Each row below is a small network's average activation on inputs in which a field has the value named, seen along a few directions.
Values that are neighbours, or in one group, have similar rows; names and order tell nothing.
(in the rows, 500 means zero)
Random noise pushes rows far along 2 fixed directions. That doesn't count. These rows show it; they differ only by the noise:
[462 591 646 714 362 591 659 520 389 604 635 492 407 513 477 769]
[268 251 440  88 917 486 646 586 359 701 388 567 348 463 337 412]
[380 403 491 384 631 496 627 536 405 605 474 526 385 492 397 544]
[534 559 477 713 278 446 567 450 508 422 519 473 441 532 453 634]


Values of Vam:
k2: [322 427 466 442 602 494 591 600 388 589 470 506 440 479 402 513]
k6: [415 367 443 436 562 439 521 492 458 503 451 528 432 527 369 459]
k5: [177 199 457  65 843 518 628 616 295 654 411 522 390 470 398 413]
k7: [649 693 594 579 472 610 352 408 666 434 595 560 606 448 722 527]
k9: [517 594 709 379 628 728 429 510 506 625 608 533 600 451 728 543]
k8: [661 647 425 646 334 459 535 500 655 366 483 444 601 500 507 491]
k3: [744 454 213 612 218 162 222 414 706  98 331 391 582 586 451 165]
k1: [535 571 683 605 619 661 562 577 400 743 607 565 509 477 511 564]
k4: [495 555 730 337 696 703 391 524 429 707 633 502 624 476 697 532]
The values of Vam form 3 separate groups.
Which other values are in the same group as k5? Give them in the order they are listed.
> k2, k6
Which other values are in the same group as k9? Give them in the order they are listed.
> k7, k4

Values of Mog:
y7: [568 540 440 637 394 389 429 466 545 414 487 438 462 493 498 450]
y4: [387 357 550  92 894 516 378 514 476 638 477 565 481 447 547 351]
y9: [585 576 479 447 532 529 404 488 600 475 465 475 663 493 587 415]
y3: [391 445 541 538 580 549 638 504 378 635 513 557 421 458 445 605]
y8: [501 394 332 183 669 405 368 441 638 393 329 501 603 478 547 259]
y5: [593 470 434 710 247 417 509 384 527 348 463 552 435 572 428 562]
y6: [475 498 539 422 618 548 541 596 458 585 530 500 430 501 461 470]
y2: [477 555 525 533 417 557 579 586 481 500 539 418 516 515 515 537]
y1: [441 351 309 423 516 347 546 501 501 396 370 534 477 521 331 413]
The values of Mog form 3 separate groups.
Which other values are in the same group as y4? Give them in the order they are listed.
> y9, y8
Which other values are in the same group as y3? Give them in the order they are listed.
> y5, y1
